These are the activations of a small network on made-up records, seen along a few directions, one row for each record.
After each row come some of the record's fields: Muvo, Muz, Semo, Bubop.
Not every record has every field; a missing one is written missing.
The largest differences between rows may come from other fields.
In the rows, zero is written as 500.
Random noise pushes rows far along 3 fixed directions. That doesn't count. These rows show it; they differ only by the noise:
[585 409 365 677 394 297 578 629 358 320 277 444 417 237 601 294 656 502 424 703 488]
[699 239 611 730 169 669 614 786 366 443 369 751 420 538 604 432 419 616 466 613 548]
[583 462 593 660 327 496 493 575 438 482 496 655 430 453 531 434 462 501 471 623 534]
[410 761 542 549 585 188 356 261 517 494 652 470 477 301 442 438 583 336 444 658 505]
[539 527 587 628 397 412 471 492 452 478 538 606 457 420 512 446 502 462 453 635 527]

[503 330 488 424 590 445 688 492 431 378 452 392 669 560 572 619 639 576 368 486 470]  (Muvo j1; Muz z1; Semo t1; Bubop d1)
[450 540 652 315 646 349 598 243 470 553 658 439 729 635 454 618 664 432 363 554 475]  (Muvo j5; Muz z3; Semo missing; Bubop missing)
[559 351 468 495 447 654 581 645 486 486 413 527 536 595 524 526 444 600 536 424 517]  (Muvo j1; Muz z1; Semo t1; Bubop d1)
[533 210 467 586 536 431 700 669 397 249 378 481 736 441 586 635 594 589 409 527 593]  (Muvo j6; Muz z1; Semo t1; Bubop d1)
[447 623 425 629 508 519 291 579 603 495 511 562 419 336 427 466 336 443 670 446 594]  (Muvo j6; Muz z3; Semo missing; Bubop missing)
[577 441 325 551 433 529 492 647 467 488 272 460 415 369 492 281 526 513 618 531 515]  (Muvo j2; Muz z1; Semo t2; Bubop d1)
[442 503 412 601 590 345 459 540 502 343 461 454 583 291 488 526 527 459 523 533 579]  (Muvo j6; Muz z3; Semo missing; Bubop missing)
[549 466 456 466 471 560 526 545 490 560 426 494 494 521 477 408 506 508 557 494 499]  (Muvo j5; Muz z1; Semo t1; Bubop d1)
[504 482 452 509 475 597 485 554 530 502 471 486 409 518 533 501 442 543 532 438 478]  (Muvo j4; Muz z1; Semo t1; Bubop d1)
[498 495 483 518 469 547 488 530 495 484 479 510 432 502 521 499 476 517 507 484 479]  (Muvo j4; Muz z3; Semo missing; Bubop missing)
[577 366 386 472 469 499 621 603 428 465 303 413 512 467 542 373 612 540 505 539 473]  (Muvo j5; Muz z1; Semo t1; Bubop d1)
[565 448 171 532 376 765 448 798 557 522 182 379 169 436 569 271 386 628 698 346 402]  (Muvo j1; Muz z1; Semo t2; Bubop d1)
[479 500 481 347 635 345 598 360 453 517 488 376 670 508 453 470 682 442 449 556 483]  (Muvo j5; Muz z1; Semo t2; Bubop d1)
[562 422 424 435 476 455 617 531 417 502 344 411 515 493 527 368 648 507 470 565 446]  (Muvo j5; Muz z2; Semo t2; Bubop d2)
[521 528 463 434 512 432 532 453 467 547 440 435 512 486 480 389 601 457 497 558 468]  (Muvo j5; Muz z3; Semo missing; Bubop missing)
[480 641 275 513 487 459 403 526 526 515 350 337 212 328 538 277 529 465 561 505 387]  (Muvo j4; Muz z2; Semo t2; Bubop d2)
[639 230 579 542 342 641 680 667 384 456 383 598 555 631 576 524 527 614 441 538 507]  (Muvo j2; Muz z3; Semo missing; Bubop missing)
[510 459 458 356 580 457 595 438 466 537 436 389 605 542 474 459 640 488 488 509 464]  (Muvo j5; Muz z1; Semo t2; Bubop d1)
[399 625 674 626 564 338 382 377 543 426 754 623 592 413 463 684 425 409 433 554 599]  (Muvo j6; Muz z1; Semo t1; Bubop d2)
[518 444 518 502 487 492 550 509 452 460 483 504 519 502 523 518 539 510 458 525 497]  (Muvo j4; Muz z3; Semo missing; Bubop missing)
[498 355 690 668 473 395 596 542 423 310 622 651 684 470 565 729 498 523 339 593 599]  (Muvo j6; Muz z1; Semo t1; Bubop d2)
[619 317 407 557 362 578 606 694 406 442 272 490 421 477 580 374 555 588 505 541 471]  (Muvo j2; Muz z2; Semo t2; Bubop d2)
[483 694 493 422 505 508 374 393 566 681 542 492 409 512 406 363 474 404 599 502 471]  (Muvo j5; Muz z3; Semo missing; Bubop missing)
[474 613 436 470 546 480 416 455 536 553 505 463 466 468 447 445 480 461 559 466 500]  (Muvo j3; Muz z3; Semo missing; Bubop missing)
[503 458 395 487 573 359 560 486 449 413 400 374 543 386 517 438 639 486 466 562 489]  (Muvo j2; Muz z1; Semo t1; Bubop d1)
[523 503 501 440 498 650 462 523 546 614 512 556 531 604 425 500 408 513 609 403 534]  (Muvo j3; Muz z1; Semo t2; Bubop d1)
[444 621 435 420 620 396 432 374 539 542 516 400 517 426 427 441 562 423 550 506 493]  (Muvo j2; Muz z1; Semo t2; Bubop d1)
[465 606 395 587 540 251 465 450 454 394 462 406 436 279 536 391 605 434 425 616 479]  (Muvo j3; Muz z1; Semo t1; Bubop d2)
[480 481 460 459 504 646 484 543 550 509 494 480 427 571 523 556 424 569 545 382 467]  (Muvo j4; Muz z1; Semo t2; Bubop d1)
[568 300 474 426 448 720 631 657 488 519 390 506 563 672 528 558 472 633 540 388 488]  (Muvo j1; Muz z1; Semo t2; Bubop d1)
[587 341 604 652 315 570 595 647 404 403 476 654 456 527 604 547 458 586 406 570 509]  (Muvo j4; Muz z1; Semo t1; Bubop d2)
[381 568 432 392 743 168 576 290 465 356 540 263 681 398 515 582 739 443 341 562 453]  (Muvo j1; Muz z3; Semo missing; Bubop missing)
[297 755 573 472 766 240 320 228 621 469 778 463 679 370 372 691 502 337 497 493 592]  (Muvo j6; Muz z3; Semo missing; Bubop missing)
[475 569 443 433 488 674 413 519 591 601 497 473 343 576 486 487 396 532 600 372 442]  (Muvo j4; Muz z1; Semo t2; Bubop d1)
[373 544 655 462 694 415 449 339 573 458 746 552 767 535 413 781 455 440 475 439 613]  (Muvo j6; Muz z1; Semo t2; Bubop d1)
[597 331 679 567 355 480 679 547 362 446 511 619 567 599 597 546 573 548 320 631 492]  (Muvo j5; Muz z1; Semo t1; Bubop d2)
[588 439 501 694 297 535 500 668 429 426 414 600 296 404 606 405 443 547 461 580 482]  (Muvo j4; Muz z1; Semo t1; Bubop d2)
[460 589 402 403 624 356 494 387 509 519 468 355 542 413 458 411 628 427 512 535 473]  (Muvo j5; Muz z1; Semo t1; Bubop d1)
[503 546 662 560 406 492 487 437 473 516 629 610 422 548 545 558 469 481 397 567 469]  (Muvo j4; Muz z1; Semo t1; Bubop d2)
[596 295 635 505 354 747 622 639 465 530 489 640 539 738 553 612 415 630 472 436 497]  (Muvo j1; Muz z3; Semo missing; Bubop missing)
[481 461 598 478 480 620 531 484 513 492 592 545 481 650 549 655 433 566 439 428 465]  (Muvo j4; Muz z3; Semo missing; Bubop missing)
[472 471 560 416 576 533 560 431 511 506 593 487 604 629 503 647 495 537 440 430 496]  (Muvo j3; Muz z1; Semo t1; Bubop d1)

Which values does each new row have?
[556 407 333 547 465 497 549 635 457 422 296 407 415 389 561 370 560 551 527 513 473]  (Muvo j2; Muz z1; Semo t1; Bubop d1)
[592 396 516 487 388 684 549 615 485 576 423 578 475 614 504 444 440 558 560 466 509]  (Muvo j5; Muz z1; Semo t1; Bubop d1)
[491 388 715 414 571 485 626 361 464 482 669 560 745 689 495 739 560 525 361 511 533]  (Muvo j2; Muz z1; Semo t1; Bubop d1)
[466 562 488 461 570 371 492 389 489 482 518 416 516 451 491 487 599 454 455 553 471]  (Muvo j2; Muz z3; Semo missing; Bubop missing)
[417 792 452 588 512 319 288 372 550 515 584 473 276 276 476 369 483 367 515 583 467]  (Muvo j4; Muz z1; Semo t1; Bubop d2)
[405 605 479 416 635 408 482 335 541 488 589 368 480 493 519 568 555 465 426 473 433]  (Muvo j4; Muz z1; Semo t1; Bubop d1)
[534 496 447 413 518 486 533 488 478 574 420 454 546 502 446 376 569 465 556 525 499]  (Muvo j5; Muz z1; Semo t2; Bubop d1)
[438 629 481 381 590 492 455 369 556 590 579 424 486 564 464 520 503 475 506 438 445]  (Muvo j3; Muz z2; Semo t2; Bubop d2)
[507 598 338 558 433 566 371 600 542 531 375 474 274 375 489 326 425 492 640 465 469]  (Muvo j4; Muz z3; Semo missing; Bubop missing)
[599 360 613 489 308 861 551 673 521 633 497 685 452 774 514 571 318 630 567 377 492]  (Muvo j1; Muz z2; Semo t2; Bubop d2)
[530 460 428 501 495 494 537 551 460 474 412 465 506 478 510 449 534 519 504 500 498]  (Muvo j3; Muz z3; Semo missing; Bubop missing)
[540 399 695 424 482 604 597 452 479 573 619 625 674 711 471 632 475 526 458 487 547]  (Muvo j5; Muz z1; Semo t1; Bubop d1)
[527 442 380 461 485 524 571 574 477 486 350 390 457 492 539 410 575 542 511 493 431]  (Muvo j1; Muz z3; Semo missing; Bubop missing)
[481 654 494 391 536 543 393 401 575 686 550 500 469 541 386 402 461 419 621 465 495]  (Muvo j5; Muz z1; Semo t2; Bubop d1)
[601 490 546 675 282 554 443 623 459 528 443 660 341 440 519 350 423 495 538 605 528]  (Muvo j2; Muz z1; Semo t1; Bubop d2)
[468 649 621 399 551 512 412 325 564 674 667 563 556 600 383 507 459 409 548 488 525]  (Muvo j5; Muz z1; Semo t1; Bubop d1)
[376 737 643 630 561 356 275 354 601 493 775 629 504 375 422 622 366 370 506 531 596]  (Muvo j6; Muz z1; Semo t1; Bubop d2)
[451 572 636 393 596 481 467 320 547 586 678 530 626 607 419 622 503 448 489 482 524]  (Muvo j2; Muz z1; Semo t2; Bubop d1)
[411 639 480 390 671 341 445 295 538 525 583 385 569 449 429 513 600 411 492 515 486]  (Muvo j2; Muz z1; Semo t2; Bubop d1)
[613 268 432 500 423 576 653 665 405 449 296 482 546 520 544 431 581 588 508 524 499]  (Muvo j2; Muz z1; Semo t2; Bubop d1)
[434 555 327 443 631 364 491 452 496 424 408 319 481 356 498 434 615 464 510 497 460]  (Muvo j4; Muz z1; Semo t2; Bubop d1)
